A small network was shown many inputs. Here are its activations along a few directions, one row for each input.
In each table, some parts of the input vary, and every possible input appears once, in random order.
A made-up example of a description, with smaller parts first: values(3) and (point or line(9) or (line(4) and ring(5))).
Shared parts are said once, and a part with two or three values counts as separate values.
(in the rows, 128 means zero)

Other details of the inputs vary at random and push rows far along three fixed directions, the same in every table; ignore that.

A family of inputs:
x1: [190 139 120 130  53 133  69 108 136  67 115  91 134]
x2: [126 134 112 123  99 139 102  77 129  96 113  76 104]
x3: [106  83 130  58 169 111 132 115  95 171 104 102 122]
x4: [107 174 150 188  78 164 123 120 151  90 159 164 131]
x5: [151 151 153 144  42 128  84  99 113  89  96 137 146]
x6: [151 131  92 118 129  92 128  94  91 123  89  53 122]
x7: [ 81 102 111  86 196  97 205 117 118 177 149 132 158]
x8: [126 102 153 157  93 110 178 137 132 123 144 216 192]
x9: [173 128 132 155  54 143 105 112 130  76 143 141 172]
x10: [ 82 123 156 109 175 131 227 147 138 190 158 185 104]
x11: [187 165  97 122 135 141  29 157 157 100  81  56  39]
x12: [141 101 145 101  87 102 141  98  73 131 108 118 180]
x13: [113 127 151 142 118 138 109 127 114 126 126 150 154]
x14: [106 159 114 146 227 115 186 186 159 180 151 172  83]
x15: [159  62  49  61 221  91  83 143 116 131  81  13  78]
x16: [122 173 138 201 155 171  70 192 170 119 154 196 100]
x17: [157 114 110  99  76 112 147  71  84 105 109  44 142]
x18: [166 125 113 135 140 139 100 159 126 122 116 112 114]
x19: [ 87 118 104 111 228 114 171 145 125 183 127 110 100]
x20: [ 93 111 169 108  84 106 223  91  93 159 141 160 198]
x21: [ 94 158 124 143 213 139 121 168 158 165 132 123  56]
x22: [106 156 162 152  81 158  97 130 161 110 145 184 139]
x23: [113  66 150  77  76 117 174  86 105 136 160 148 208]
x24: [136 170 135 206 143 181  66 190 195 105 172 191  94]
Each input here is: values(2) and (point or line(5) or ring(6)).
- The inputs of x16 and x18 match in every part but the values(2) part. If x22 is changed in the same way as x16 into x18, which row does it become? => x11
- Change only the line(5) part in x6. List by row number the other rows that result. => x10, x14, x17, x20
- Change only the values(2) part in x17. List by row number the other rows that result. => x4
- Change only the line(5) part in x21. List by row number the other rows that result. => x2, x4, x7, x19
